These are the activations of a small neural network, seen along a few directions. Each row is one input.
Each table varies a few parts of the input and shows all the possible inputs, shuffled.
A made-up example of a description, with smaller parts first: one of 8 places around a ring, together with either a single point or one of 11 places around a ring or (one of 3 separate values, together with one of 6 places along a line).
Shared parts are said once, and a part with two or three values counts as separate values.

Other details of the inputs vary at random and push rows far along two fixed directions, the same in every table; ignore that.

Rows:
row 1:   4  16 -10  -7  15  10  -2  10   1 -20 -17  17 -13  -9
row 2:  -2 -12  11  -3  -9  -3  -6  -8   2  11  -5  -9   3  -5
row 3:  12   6 -10 -12   7   9 -14   7  14 -16 -11  16 -13 -11
row 4:  -5  -3   6   7   3  -6   7 -12 -11   1  -5 -12   7   7
row 5:  -6   7  12  11   9  -8  10  -8 -10   8  -5  -2   4   9
row 6:  -4   4  11   8   3 -10   9 -11 -10   3  -8  -2   8   6
row 7:  -1   4  -9 -11   6   2 -20  14  10 -24  -5  15 -10  -9
row 8:   1   8 -10 -12  17   8 -10  12   7 -20  -9  12 -15  -7
row 9: -13  -3   9   7   1  -8   5  -5 -14   3  -3 -10   5   7
row 10:  -1  -5  15   2  -6  -3 -11  -4  -2   5   4 -13  -3   4
row 11:  -8 -10   7   5   1  -2   3  -8  -2  14  -7  -7   4  -1
row 12:   4  -4 -31  -3 -22   4  39  25  -7  11  46  -3  24  14
row 13:  30  12 -48 -14 -20  27  22  36   9 -12  39  18   0  -1
row 14:  -4   0  10   5   2 -13   4 -11  -2   5  -6   1  10   4
row 15:   7   7 -10  -7   3   7 -20   6   9 -27  -5  12 -12  -9
row 16: -6 -8  8  5  3 -4 -7 -7  3 12  3 -9 -1  2
row 17:  13  -6 -33   3 -32  17  32  22  -2  19  49  -2  15   7
row 18:   4  11 -10 -10  14   7  -6   9   9 -17 -15  19 -11 -11
row 19:  -4  -6   9   9  -1  -1  -9  -7  -1   9   5 -10  -5   2
row 20:   4   2 -11 -10   5  10 -17  11  12 -15 -11  17 -14 -15
row 21:  -2  -2   8   5  -2 -13  -4 -11   3   6  -3   3   8   1
row 22:  -1   1  10   9  -6 -10  -6 -11   0   4   0   2   4   1
row 23:  -5  -5  14  -2   2  -7   0  -5  -4   6  -2 -14   4   6
row 24: -3  3 11 12  0 -7 -5 -8  1  9  3  1 -1  5
row 25:  -3  -9   5   4  -2  -8  -7 -12   3   3   0  -7   6   2
row 26:   1  -5   8   3   3  -4   5 -12   0  12  -8  -7   4   2
row 27:  -6   3  11   8   8 -10   5  -8  -1  10  -4   1   6   7
row 28:  15   0 -33   4 -29  13  35  20  -1  20  50   1  17   9
row 29:  -8  -5   8   8   1   1   8  -8 -11  12  -8  -9   2   1
row 30:  -4  -6  12   0  -5   0   9  -8 -11   8 -10 -14   3   1
row 31:  -5  -7   5   3   2  -8   2 -12  -3   3  -4  -9   9   4
row 32:  -9  -7   9   8  -7  -7 -11  -5  -3   3   5  -7   1   1
row 33:   1  -1   9   6   4  -1  10 -12  -9  10  -9 -10   2   5
row 34:   6   6  -4 -17   7   6 -20  14  11 -22  -5   9 -13  -7
row 35:  -6  -1  15   1   3  -4   5  -5 -12   4  -3 -17   2   8
row 36:  -4 -10  12  -3  -5  -3   3  -8  -3  10  -9 -11   5  -2
row 37:  -9  -2  10   8   8  -2   7  -8 -11   9  -2 -14  -1   7
row 38:   5   8 -11  -9   8   6 -14   9  14 -15 -10  20 -12 -13
row 39:   5  15  -7  -7  12   2 -14  10  13 -18  -7  23 -11  -5
row 40:   9   4  -5 -14  -4  13 -19  10   8 -21 -10  11 -16 -16
Each input here is: one of 4 places along a line, together with either one of 4 separate values or one of 6 places along a line.
- The inputs of row 24 and row 39 match in every part but the place on the line of 4. If row 13 is changed in the same way as row 24 into row 39, which row does it become? => row 3
- Which other rows does row 8 become when the choice among 4 separate values takes its other values? List them by row number. => row 12, row 23, row 31
- Which other rows agree with row 4 in the place on the line of 4? List them by row number. => row 1, row 5, row 6, row 9, row 29, row 30, row 33, row 35, row 37
- Which other rows does row 10 become when the choice among 4 separate values takes its other values? List them by row number. => row 15, row 19, row 32

Rows:
row 41:  22   3 -38 -22 -19  27   9  34   9 -17  24  10  -5  -9
row 42:  14  -6 -17  -8 -17  16   8  12   5   5  16   1  -1  -6
row 43:  -8  11  14   5  17  -4  -8  -7  -8  -9 -19   0 -10   2
row 44:  1  3 -5  4  1  4 -3  4  4  2  6  5 -6 -1
row 45:   3   8 -10 -14   6  10 -14  19   6 -25  -1  11 -13  -6
row 46:  -3 -15   6   1 -10   0  10  -5  -6  17   3 -18   8   3
row 47:  -9   4  13  -3  14  -3  -5  -6 -12 -15 -23  -7  -6   1
row 48:  5 -4 -6 -6 -2  9  4  4  2  3 -2  1 -3 -6
row 49:  -7  13  12  10  16 -15 -10 -11  -1 -10 -15  12  -1   3
row 50:  -8   1  10   8   0  -5  17  -5 -16   9   6 -15   9  14
row 51:  -3   8  12   4  18   0  -1 -11  -4  -3 -28   3  -8  -4
row 52:  -2  -8   8  15 -15 -13  -6 -11   6  17  20  -3  10   5
row 53:  13  -6 -20 -10 -21   6   6  11  10   0  19   6  10  -4
row 54: -10  16  22  -3  33 -13 -36 -10   2 -36 -43  14 -20  -6
row 55:  -4  15   4  -2  21  -9 -27  -1  12 -26 -21  25 -13  -8
row 56:  -2  -1   1  -6   5  -7  -2  -4   4  -5 -14   6   5  -4
row 57:  -7  12  13   9  18  -3  -6 -10  -6  -6 -21   5 -11   0
row 58:  -2  -3   7   6   0  -1  24  -9 -14  17  -4 -12   9   6
row 59:  -6  -5   6  15  -7 -16   0  -9   3  16  16  -1  14   9
row 60:  -3  -9   5   4  -3  -1  17  -8  -7  20   0 -12   8   3
row 61: -1  0 -4 -1 -1 -6 -7  7  5 -8 12  4  3  4
row 62:  14  -1 -20  -2 -17   3   4   7  15   4  23  15   9  -2
row 63:  -3 -13   4   3 -11 -10   7 -10   1  17   4  -7  17   3
row 64:   2 -10   6  13 -14   1  -1 -10   1  25  11  -9   2   1
row 65:  -7  -2   5  -6   7   0  -5   1  -5 -11 -10  -7  -4   0
row 66:  -4 -17   8   2 -17  -1  -2  -6  -5  12  12 -22   5   4
row 67:  -1 -17   8  -1 -17   1   0  -6  -5  14   9 -22   6   0
row 68: -2 -7  5 12 -6 -2  6 -8 -2 24  8 -7  5  4
row 69:  -4  -4   7   4  -2  -2  23  -7 -16  12  -4 -16  10   8
row 70:  0  2 -3  0  0  3 -5  7  1 -2  8  1 -5  0
row 71:  -8  -3   7  10  -1  -6   9  -5  -8  16  10 -12   6  10
row 72:  24   7 -39 -14 -15  27   8  30  14 -11  25  18  -7  -9
row 73:  -2   6   4 -15  19   6 -17   3   4 -25 -33   7 -19 -14
row 74:  -7 -10   7   0  -4  -3  14  -5 -12  12   3 -20  11   6
row 75:  -4  10  13   7  18  -1  -5 -11  -5  -2 -25   6 -10  -2
row 76: -5  7  4  5 11 -1 -5 -3  0 -1 -8  5 -9 -1
row 77:   0   4   0   1   8  -9  -4  -8  10  -1 -10  14   4  -2
row 78: -7  3  7 -3  9 -1 -6  2 -3 -9 -6 -3 -5  2
row 79:  -5  16  18  -2  33 -12 -30 -18  10 -27 -51  25 -16 -13
row 80:  18   9 -36 -15 -16  13   0  34  13 -23  37  18  -1  -1
row 81:   6   3 -14 -20   3  13  -9  18   4 -25  -5   7 -10 -11
row 82:  -7   3  13  -5  14  -2  -3  -6 -11 -13 -26  -7  -5  -3
row 83:  5 -1 -6 -1  0  8  2  3  5  4  0  4 -3 -5
row 84:  -6   4   4   0   9 -11  -9   0   1 -10  -2   3   0   4
row 85:  -4 -12  11   5 -15  -2  -4  -5  -3  14  16 -18   4   5
row 86:  -1  -8   3  10  -7 -13   5 -13   7  21   9   1  16   5
row 87:  -8 -14   7   2  -9  -3   5  -4  -8  11   9 -20   8   7
row 88:  -3  -3   5   5  -3 -11  21 -11  -9  12  -3  -6  19   8
row 89: -4 -3  5 12 -1 -3 13 -8 -5 23  5 -7  6  7
row 90:  20  11 -36  -9 -13  22   2  30  12 -14  30  20 -10  -6
row 91:  -3  -5   5   9  -1  -1  16  -9  -5  22   2 -10   8   4
row 92:  19  10 -35 -14 -14  22   1  33  10 -17  32  15  -9  -5
- The inputs of row 59 and row 55 match in every part but one. If row 68 is changed in the same way as row 59 into row 55, which row does it become? => row 89
- The inputs of row 77 and row 86 match in every part but one. If row 84 is changed in the same way as row 77 into row 86, which row does it become? => row 61
- What is each input in this table made of? => one of 4 places along a line, together with either one of 4 separate values or one of 9 places around a ring
- Which other rows does row 52 become when the choice among 4 separate values takes its other values? List them by row number. => row 53, row 62, row 80
- Which other rows agree with row 79 in the place on the line of 4? List them by row number. => row 43, row 47, row 49, row 50, row 51, row 54, row 57, row 58, row 69, row 75, row 82, row 88
- Which other rows does row 43 become when the place on the line of 4 takes its other values? List them by row number. => row 70, row 71, row 92
- Which other rows does row 64 become when the place on the ring of 9 takes its other values? List them by row number. => row 41, row 42, row 66, row 67, row 72, row 85, row 90, row 92

Rows:
row 93:  -9 -12  15  -7   6   4   5  -9 -12   3 -28 -19   2  -5
row 94:  12   2 -11 -13   3   3 -20   3  24 -17 -13  23  -7 -15
row 95:  17  -1 -18 -11 -16  23  -3  19   5  -9   7   6 -13 -14
row 96: -19 -10  21   5  12  -1 -22  -8  -4   5 -10 -17 -17   1
row 97:  -5  -9  10  19   1  -6  15 -14  -1  40   8 -10  10  10
row 98:  11  25 -29  -2   1   8  15  24  -4 -27  20  22   0   5
row 99:  13  13 -23 -19  11   8 -28  12  29 -39 -21  44 -16 -25
row 100:   1  -6  19   6  -5  -2 -12 -17   4  13 -13  -7  -7  -7
row 101:  12  -3 -28  -6 -22  -1  13  19  11   1  43   6  20  10
row 102:  -8  -5   2   8  -2 -13  35 -14 -14  24  -3  -7  25  11
row 103:  19  23 -22 -19  12  25  -3  20   5 -34 -14  23 -23 -16
row 104:   0  -1 -16 -11  -8   1  35  17 -13   0  26 -11  20  15
row 105: -12 -21  20  -4  -6 -10 -33 -13   4  -2 -10 -17  -4  -6
row 106: -12   2   1  20   3 -12  10  -2  -4  20  21  -1  12  13
row 107:  -2 -24  13  -3 -11  -2 -20 -13   7  12 -14 -13  -2 -13
row 108:   2  11 -21 -31  12  18  -5  32  -1 -48 -13   9 -15  -9
row 109: -11   0  28 -11  28  -5 -17 -19  -2 -13 -55  -2 -12 -14
row 110:  -1   3  21  13   9  -6   0 -24  -8  11 -23  -6  -3   2
row 111:  -3   9  15   8  11  -9  -6 -10  -9  -7  -9  -3  -4   8
row 112:  -5   6  17  17  10  -9   1 -24  -9   8 -24   2  -1   0
row 113:  11  -7 -28 -12 -25   3  11  21   9   1  45  -1  16   6
row 114:   0 -22   9   4 -18  -9   2 -17   7  29   7 -15  14  -2
row 115:  -1  10 -10   2  10   1  -2  14   5  -3  14   9  -4   7
row 116: -12 -10  14  10  -3 -22 -16 -17   7   4   1   1  12   2
row 117:  -9 -19  10  11  -5   6   9  -7  -6  34   5 -22  -2   1
row 118:  16  14 -36   0 -21   7  22  29   2  -7  49  20  14   9
row 119:   7  20  -7 -12  15  11 -14  15  -1 -38 -10  12 -21  -6
row 120:  -8   2  21  -6  25 -10  -8 -18  -2  -8 -48   4  -4  -6
row 121:   0   3  10  13  -1  -6  -7 -16   5   7 -11  11   0  -5
row 122:   6  19   1 -18  16   8 -46  12  15 -47 -24  24 -33 -19
row 123:   0  -4  23  13  -1  -9 -12 -23   5  16 -17  -2  -2  -2
row 124: -10 -11  16  13 -12   0  13 -10 -22  15  13 -33   6  13
row 125:   4   4 -21  -8  -6  -3  38  19 -10  -1  27  -2  23  19
row 126:   0 -12   8  11 -15   9  21 -10 -19  25   6 -28   6   5
row 127:  -5 -16  12   9 -24  -2   1  -5 -12  20  23 -27   7  10
row 128:  14  13 -45   2  -7  17  34  28   7  10  38  23   9   4
row 129:  -5 -11   6  13  -4   1  17  -9  -3  39  14 -16   6   6
row 130:  -5  10 -11  -4   8 -10  18  11  -8 -15   2   9  12   8
row 131:  12  14 -15  -4  -7   4  -6  17   8 -17  18  15  -2   3
row 132: -19   1  29   5  27  -9 -35 -14   3  -4 -26  -4 -22  -4
- What is each input in this table made of? => one of 2 separate values, together with one of 4 places along a line, together with one of 5 places along a line
- The inputs of row 104 and row 113 match in every part but the place on the line of 5. If row 120 is changed in the same way as row 104 into row 113, which row does it become? => row 94
- Which other rows does row 93 become when the choice among 2 separate values takes its other values? List them by row number. => row 108
